These are the activations of a small neural network, seen along a few directions. Each row is one input.
In each table, some parts of the input vary, and every possible input appears once, in random order.
A made-up example of a description, with smaller parts first: line(4) and (point or ring(9) or (values(2) and ring(8))).
Shared parts are said once, and a part with two or three values counts as separate values.

Other details of the inputs vary at random and push rows far along two fixed directions, the same in every table; ignore that.

A family of inputs:
x1: [-23  18  12  -7  72  26  54 -79 -13  60  -1  48 -24  36  24]
x2: [-26 -36  -8  33  59  11 -11 -63 -39 -13  24 -11   4 -15  61]
x3: [-10 -15 -12 -32  76  28  16 -79 -36   9 -16  24  -5  59  37]
x4: [-15  35  -6 -86 -62  -6  -3  45  31  48 -27  85  19  23 -24]
x5: [ 42 -34 -10   3 -62 -30 -61  84  43 -40 -36 -30  29 -20 -60]
x6: [ -4 -22 -24  11 -89 -21 -46  55  26 -26   7 -63  -4 -43 -16]
x7: [-10 -66  16  75  44  27 -25 -24 -39 -69  16 -74   4  -8  48]
x8: [ -5  47   5 -48 -16  -8  23  27  12  29   8  43 -12   2 -35]
x9: [ 76 -19   0  63 -76 -35 -42  70  38 -71  -7 -78  39 -31 -41]
x10: [-20  13 -14  -9 -73  12 -30  76   4  -2  -1  -9  -1 -35 -21]
x11: [ -9  17   4  18  83  16  47 -71  -9  23   1  28 -13  38  43]
x12: [ 38 -68  17  87  52  -7   7 -39  -5 -68  23 -75   6  26  11]
x13: [-15  37 -18 -69 -31  -8   4  15   2  39 -41  90 -19  18 -25]
x14: [-49  -6 -17  -1  72   6   8 -74 -47  36  24  32  -2  -3  66]
x15: [  48 -109   12   51   43   -4   -6  -31  -17  -85  -17  -77   21   18
   38]
x16: [-64  47 -24 -48 -23   9  10  25 -17  66   2  42 -21   0   3]
x17: [ 20 -32  36  43  47   0   6 -57 -17 -33   3 -52   4  11  14]
x18: [-24  18 -17 -17 -53  19 -24  54  -3   9   2  18   6 -43 -10]
x19: [ -7  18  13   4  91  17  39 -67  -6  18   9  27 -23  33  46]
x20: [-54  60 -33 -65 -42  24   3  26  -2  65   1  84  -6 -41  -4]
x21: [ -7  63  -6 -50 -54  -1  23  24  21  72 -20  60   1  -9 -48]
x22: [ -6  47 -13 -33 -44 -13  31  31  15  36  -5  43   6   2 -49]
x23: [ -1  40  -4 -40 -16  -2  25  28  23  36  11  47 -16   6 -36]
x24: [ 43   3  22  -1 -49 -13 -27  47  27 -12   1 -26   2 -25 -42]
x25: [ 48  -4  13   7 -49  -7 -26  48  38  -4   4 -22  -2 -21 -43]
x26: [-19 -67   3  62  35  -8 -20 -39 -29 -47  20 -92 -11   6  53]
x27: [-38  58  11 -33  84  13  63 -79 -25  48  -6  61 -14  35  42]
x28: [ 81 -12  13  39 -73 -35 -57  91  44 -75   4 -74  24 -39 -42]
x29: [ 12 -30  25  41  52 -10  20 -45 -20 -50  15 -48   6  22   9]
Each input here is: values(5) or line(9) or (values(3) and ring(5)).
What sort of input is x28?
Answer: values(3) and ring(5)
Which other rows does x11 become when the ring(5) part takes its other values? List them by row number.
Answer: x9, x19, x27, x28
Which other rows does x11 become when the values(3) part takes its other values? List them by row number.
Answer: x1, x12

A family of inputs:
x30: [ -2  30 -19 -10 -99 -19 -21  89  25   9   8 -10   7 -45 -49]
x31: [-35  76 -25 -48 -41   6  15  41   4  62   5  64  -6 -30 -19]
x32: [-64  15   8 -12  68  28  40 -72 -36  42  16  24 -36  23  43]
x33: [ 27 -77  -2  88  37 -12 -33 -40 -20 -76  16 -87  21  -8  43]
x34: [ -53   78  -30 -108  -82    7   11   69   11   85  -21   93  -16   -9
  -43]
x35: [ 56  38  15 -19 -40 -25  13  32  40   3 -13   5  16   7 -44]
x36: [ 22   2 -12 -11 -78  -5 -47  86  20 -26  -9  -3  23 -38 -33]
x37: [  26   14  -28  -19 -105  -18  -53   91   36    8   -8   10   24  -53
  -44]
x38: [-48  53 -27 -67 -50   0  17  44  -1  51 -13  62  -3  -5 -21]
x39: [106 -32  19  44 -95 -31 -42  88  55 -67 -25 -66  38 -22 -91]
x40: [ 22 -87  23  66  41  11 -37 -24 -22 -87   9 -88   5   3  39]
x41: [-68  46 -15 -51  62  26  49 -54 -39  54  -6  83 -14  25  44]
x42: [ 73 -71  40  91  61 -20  -9 -37  15 -98  -5 -97   3  45   7]
x43: [-46  -4  -1 -21  73  26  23 -80 -28  47   1  38 -24  20  55]
x44: [ 22 -73  28  82  42  12 -33 -28 -15 -72  26 -96  -5 -12  36]
x45: [  1   6  20  -8 106  16  77 -91  -9  28   2  45 -16  70  25]
x46: [   9   12  -35  -17 -116  -33  -37   91   32   11   -6   -8   20  -43
  -51]
x47: [-75  25 -13 -50  62  22  44 -81 -33  81  -2  64 -31  32  44]
x48: [ 26 -64  23  90  43   9 -33 -27 -18 -78  27 -85   9 -17  38]
x49: [  0  14  30 -18 112   0  57 -98 -16  22  -1  50 -16  57  20]
Describe the family of inputs behind these rows.
Answer: values(5) or (values(3) and ring(5))
Which other rows does x48 become when the ring(5) part takes its other values? List them by row number.
Answer: x30, x31, x32, x44
